A small network was shown many inputs. Here are its activations along a few directions, one row for each input.
Each table varies a few parts of the input and shows all the possible inputs, shuffled.
A made-up example of a description, with smaller parts first: one of 8 places around a ring, together with either a single point or one of 9 places around a ring or (one of 3 separate values, together with one of 6 places along a line).
Shared parts are said once, and a part with two or three values counts as separate values.

Other details of the inputs shift rows strongly along two fixed directions, in all tables alike. That doesn't count.
These rows show it; all are for the same input, with only those details redrawn:
[-26  19 -39  -2 -13  -2 -35  37 -30  32 -14]
[-24  18 -34 -10 -10  -4 -33  40 -16  33  -8]
[ 27  25  16 -46 -22   7 -23  11  62 -10  21]
[ 40   4  18  31 -65  11 -52 -27 -19 -48 -51]
[ 39  -1  10  48 -70  13 -60 -25 -44 -45 -64]
[-27  20 -37 -12 -11  -3 -32  41 -21  32  -6]
[ 28  23  14 -36 -28   8 -26   9  51 -15  12]
[-28  19 -40  -5 -15  -3 -33  38 -31  30 -12]

Rows:
row 1: [ 47 -43  16 -45   1 -15  31 -33  29  -1  39]
row 2: [ 30 -54  65  59  -6  15  19 -52 -38 -29 -29]
row 3: [-84   8 -16  38  -7  13   6  41 -19  16 -31]
row 4: [ 21 -21  30  37 -21  20 -49 -27 -22 -77 -16]
row 5: [-39   7 -55   7  56  15 -28   0 -57  -3  -2]
row 6: [-23  13 -76  -8  38   2 -15   0 -39  -1 -10]
row 7: [ -47   39   -6   18   13 -119  -17   42  -62  -22   52]
row 8: [-54  -4 -25  22  38  -2  51 -13 -19  38 -41]
row 9: [ 47 -14  -8 -47  38 -13  27 -46  34 -23  10]
row 10: [ 26 -34  31 -11   1   5  -2   6  18 -27  47]
row 11: [ 47 -62  38  23  -7   0  -2 -59 -39 -34  -3]
row 12: [ 69  -8   7  10 -16  -7  -5 -77 -24 -24 -60]
row 13: [-14  35 -65 -14  20   3 -20   7 -36  26 -28]
row 14: [ 30  34   8  47 -34  40  -7 -57 -19 -48 -69]
row 15: [-11 -20  42 -33   6   2  73 -13  69  32  33]
row 16: [-31  40   4 -26  30  28  40  -9  75 -16   7]
row 17: [  6  -3  30 -28  81  10  54 -19  54  -5  25]
row 18: [ -9  31  19 -32  71  31  27   4  63 -26  34]
row 19: [ -8  41  26 -32 -17  25  12  28  76   6  26]
row 20: [ 43   1  20  49 -25  20  18 -75 -27 -18 -76]
row 21: [ 56  -7  59  90 -41 -99 -37 -38  41 -69  44]
row 22: [-20 -23 -34 -11  74 -12  10 -11 -43  20   7]
row 23: [ 45 -13  22 -74   3 -17  35 -13  57  45  46]
row 24: [-25 -16 -12  15 -15   0  38   2 -50  81 -14]
row 25: [-60   1   2  34  33  18 -10  49 -28   7  -2]
row 26: [ 28  24  15 -45 -25   6 -23  13  63 -13  18]
row 27: [ -2 -10 -28  -7 -23 -13  -5  42 -27  54   8]
row 28: [-36  -4 -48  -8   6  -4 -27  38 -23   6   8]
row 29: [-29  -2 -16  30 -35  11  18  43 -37  61  -4]
row 30: [ 24 -28   0 -45  -8 -11  13  23  38  -4  51]
row 31: [-40 -28   7  39  19   9  16  50 -39  28  12]
row 32: [-17  -6  38 -20 -14  12  54  30  79  14  42]
Question: What do these inputs look like to the network?
Answer: either one of 2 separate values or (one of 5 places around a ring, together with one of 6 places around a ring)
Question: A walk changes only the place on the ring of 6. It starts at row 10 and steps to row 31. List the rest of the walk in order.
Answer: row 32, row 29, row 27, row 30
Question: Which other rows does row 23 become when the place on the ring of 6 takes its other values? List them by row number.
Answer: row 1, row 2, row 11, row 15, row 24

Rows:
row 33: [ 50   0  46  19 -16  -1  10 -64  16 -63 -19]
row 34: [-60 -12 -24  21  11 -15   9  33 -44  41   0]
row 35: [-13  -8   3 -40   8  -3  23  22  28  32  25]
row 36: [ 2 -3 30  0 -1  0 17 -2 34  3 27]
row 37: [ 19   7  14 -89  40  -2  35  -5  89   5  58]
row 38: [ 24  -4  10  23 -42  27 -32 -28 -24 -43 -53]
row 39: [-10 -17  18  13   8  -1   7  13  -8   2  14]
row 40: [ 19 -32  29  61 -37   7  -4 -30 -25 -47 -24]
row 41: [-14  17  -1   2   2  11 -10   5  11  -2   3]
row 42: [ -5  10   3 -13   6  12   0  13  37 -24  20]
row 43: [-57   0 -31  37   8 -18  10  37 -48  61 -18]
row 44: [ 39  20  41  18 -36  19 -10 -34  25 -65 -27]
row 45: [-24  14   5 -19  13 -10  35  26  26  29  35]
row 46: [ 32 -29  25  58 -53  16 -18 -44 -47 -20 -51]
row 47: [ 15  24  19 -62  42 -13  42  -3 102   6  56]
row 48: [ 76  -7  33  25 -49 -40 -51 -47   1 -79  -3]
row 49: [-23  15  -6 -28  31   8  -1  36  25  10  32]
row 50: [ -2  -5   8  58 -35  13 -36 -24 -49 -46 -60]
row 51: [-60 -10 -42  19  39 -23   3  17 -65  39 -14]
row 52: [-17  20 -23 -38  15  17  -4  24  24  32  16]
row 53: [-40   4 -56   8  25 -12  12  13 -71  55 -22]
row 54: [ 50 -18  50  15   3   3   0 -50  14 -62  -4]
row 55: [-10  40 -23 -42  -6 -34 -39  56  31   5  53]
row 56: [ 33 -13  36 -50  -2  13  28  -3  83 -13  47]
row 57: [-58  26 -50  22  13  -4 -10  42 -38  47 -23]
row 58: [ 41 -32   5  38 -19  11 -12 -54 -41 -47 -43]
row 59: [  4   0   7   1  21  -7  10 -23   8  -4  13]
row 60: [ 33 -34   4  49 -12  10 -24 -47 -76 -34 -54]
row 61: [ 28   8  -5 -25  11   1  16 -21  30   5  -1]
row 62: [ 25 -14  -1  43 -40  29 -36 -27 -40 -48 -56]
row 63: [ 16  -4  -3 -18  15   4   6 -26   7   8   5]
row 64: [-41  -2 -32   7   0  -5  15  31 -50  61 -13]
row 65: [-41 -10 -36   8  44 -15  13  18 -32  27  12]
row 66: [-45 -23 -33  13  17   0  -1  40 -65  60  -6]
row 67: [ 35  33  18 -58  -6  21   7   1  96  -8  21]
row 68: [ 18   2  14 -18 -16   3  20   1  40  19   2]
row 69: [ 31  33  21 -65  -3  20  15   1  84 -15  28]
row 70: [-31   4 -29   8 -20 -54 -28  61 -40  38  33]
row 71: [-38   3 -45  -2  19  15 -19  42 -47  39 -10]
Question: Changing only one part turns row 33 into row 44. The same change can be made to row 53. Which row results?
Answer: row 69
Question: What do these inputs look like to the network?
Answer: one of 3 separate values, together with either a single point or (one of 2 separate values, together with one of 6 places along a line)
Question: Which other rows does row 71 become when the choice among 3 separate values takes its other values? List them by row number.
Answer: row 60, row 66
Question: Which other rows agree with row 64 in the choice among 3 separate values? List them by row number.
Answer: row 34, row 35, row 36, row 39, row 40, row 43, row 45, row 46, row 56, row 66, row 68, row 70

Rows:
row 72: [  3  21  -7 -59  18  -2   9  20  55  15  37]
row 73: [  0  -1  10   3 -12   8  13   0  11   2  -4]
row 74: [  2  -5   8   9  14   4   9 -10   5 -10   0]
row 75: [  6  -4   5   0  -8 -17  -3  -4   5  -3   9]
row 76: [ 10  -1   4  -5   3  -1   9 -16   4   6  -6]
row 77: [  6   3  -4   1   8  -3  -9  -6   0 -17   7]
row 78: [  4  10  -3  -6   6   4 -10  -7   1 -13  -3]
row 79: [ 11  -8   3   3   5  -7  10 -15   1   3   2]
row 80: [  1  16   3  -1 -10  -1   2  -1  12  -5  -5]
row 81: [ 13   1  -5  -6   5 -10  -7  -5   1  -8   8]
row 82: [ -1   2   7   4  12  10   7 -11   5  -6  -9]
row 83: [ 12  -8   1  -9 -10  11   0   0   4   2  -4]
row 84: [  5  -2   8   7   7  -4  17 -11   4  -4   1]
row 85: [ 12  -2   5  -5 -10  -3 -13   7  -2  -4   8]
row 86: [ 3 -6  3 -6 -5 19 -1  0  7 -6 -2]
row 87: [ 4 -9 11 -6  1 13  0  3  2 -5  9]
row 88: [ 13   7  -3 -10   2  -4  -9  -7   2  -6  -4]
row 89: [ 10   1  10  -2 -13  -9  -6   4   8   2  12]
row 90: [ 13 -12   9  -6  -5   6  -1   1  -3   2   5]
row 91: [ 10   3  -1   1   1 -16  -1  -8   4  -2   7]
row 92: [ 1  6  5 -1 -5  8 14 -8 11  1 -8]
row 93: [  7 -13  10  -3  -2  -9  10  -9   5   3   6]
row 94: [-4 14  2  0 -2  6 -5  2 15 -9 -5]
row 95: [  2  -3   2  -3   1  -5  -9   0   2 -17  11]
row 96: [  9 -10  13  -1  -9   0   6  -2   4   9   7]
row 97: [  8   1   1  -9  -6   5   9 -10  12   8  -5]
row 98: [  6   5   0  -2 -18  -5  -6   4   9   4   1]
row 99: [ 13  -9  -2  -5  11  -1   5 -10  -3  -2   2]
row 100: [ -4  -1   9   4   3  -7  -4   3  10 -14   9]
row 101: [-3  8  6  4 -9  6 -7  9 14 -9 -1]
row 102: [ 10  -6   1  -5  -4 -12 -10  -2   0 -10   9]
row 103: [ -1   0   9   8  -6 -15   2   0   3  -9   5]
row 104: [  -4   -8  -12   89  -37   -4  -32  -31 -102  -22  -82]
row 105: [-75  -3 -69   9  21 -12   5  56 -69  92  -7]
row 106: [ -3   3   4   2   2  16   6  -5  10  -4 -10]
row 107: [  4   0   0  -7  12  13   3 -12   1  -7  -5]
row 108: [  8  10  -2  -7 -12  -3  -4  -5  11   1  -3]
row 109: [  4   7   4   9   2 -13   4  -6   4 -10   4]
row 110: [  9   9   1  -6  -1  -9  -3 -10   6   1  -2]
row 111: [  1   5  13   7 -12  -7  -1   8   5  -4   7]
row 112: [  6  -7   0  -2  15   6   5 -10   0 -11   5]
row 113: [-2 -8 16  9  0 10  3  4  3 -4  2]
row 114: [-49  23 -46 -39  35  -3   4  49   4  49  28]
row 115: [  4   1  -1 -11   1  18   2  -7   9  -7  -5]
row 116: [ 13   3  -1 -11 -14   2 -11   6  10  -5   2]
row 117: [ -1  12   5   2   7   1  -5  -4  10 -11  -4]
row 118: [ 12  -3  -1 -12   8   5   4 -12   0   0  -6]
row 119: [  4   1   6  -4  -5   4 -13   8   4 -12  12]
row 120: [ -3 -11  14   5   7   2   7  -4   7 -10   4]
row 121: [ 0 -8 14  2  1 -6 16 -5  7 -3  6]
row 122: [-48  15 -32 -29  43 -10  30  36   2  59  23]
row 123: [  0   5   4   8  10  -5  -3  -3   7 -14   5]
row 124: [  2   5  -2  -4 -11   8 -14   7   7 -11   1]
row 125: [-3  2 12  9 -6  1 -9 10  5 -9  6]
row 126: [ 12  -1  -2 -15  -2  11   3  -8   8   1  -6]
row 127: [  1   9   7   5 -17  -2   0   6  12  -5  -1]
row 128: [ 11 -16   6  -7   2  -3   3  -7   0  -4   6]
row 129: [  -3  -28    1   92  -44    5  -24  -25 -101  -15  -73]
row 130: [-3 -4  9  7 -5 16  4  2 10 -3 -6]
row 131: [-79 -12 -66   9  40 -12   1  51 -77  68   2]
Question: What do these inputs look like to the network?
Answer: one of 2 separate values, together with one of 5 places around a ring, together with one of 6 places around a ring
Question: Changing only the place on the ring of 5 turns row 76 into row 122. The same change can be made to row 89. Which row results?
Answer: row 111
Question: Changing only the place on the ring of 5 turns row 84 into row 74. The same change can be made to row 73. Which row results?
Answer: row 130
Question: Which other rows does row 127 become when the choice among 2 separate values takes its other values? List them by row number.
Answer: row 73
Question: Which other rows does row 129 become when the choice among 2 separate values takes its other values? List them by row number.
Answer: row 111
Question: Which other rows does row 96 become when the place on the ring of 6 takes its other values? List them by row number.
Answer: row 76, row 79, row 93, row 97, row 105
Question: Which other rows does row 121 become when the place on the ring of 5 takes its other values? List them by row number.
Answer: row 93, row 120, row 128, row 131

Rows:
row 132: [ 20  18  14 -55  14  29  37  -3  91   9  24]
row 133: [ 63  31  36  26 -82 -18 -59 -34  18 -96 -22]
row 134: [  -6  -30  -29   68  -29   20  -23  -29 -116   -6  -86]
row 135: [-73  32 -36  -9 -14 -15 -28 100 -18  60  30]
row 136: [-70 -20 -43   8  41 -28  21  35 -41  54  18]
row 137: [ 53 -37  56  41 -33   3   7 -63  11 -76 -16]
row 138: [ 24   6  19 -78  23  14  30  -7  77  -2  36]
row 139: [-48  30 -74 -18   6 -31 -62  86 -27  48  37]
row 140: [ 28  -6  45 -49  34 -20  42 -13  74   9  60]
row 141: [ 56  -8  52  25 -14  28  -7 -68  12 -77 -42]
row 142: [-58   8 -43  -3  55  10  17  30 -38  51   3]
row 143: [ -17  -14  -34   82  -33   25  -24  -29 -102   11 -102]
row 144: [ 28 -11  36 -40  35 -16  49  -4  59  15  60]
Question: What do these inputs look like to the network?
Answer: either one of 3 separate values or (one of 2 separate values, together with one of 5 places along a line)
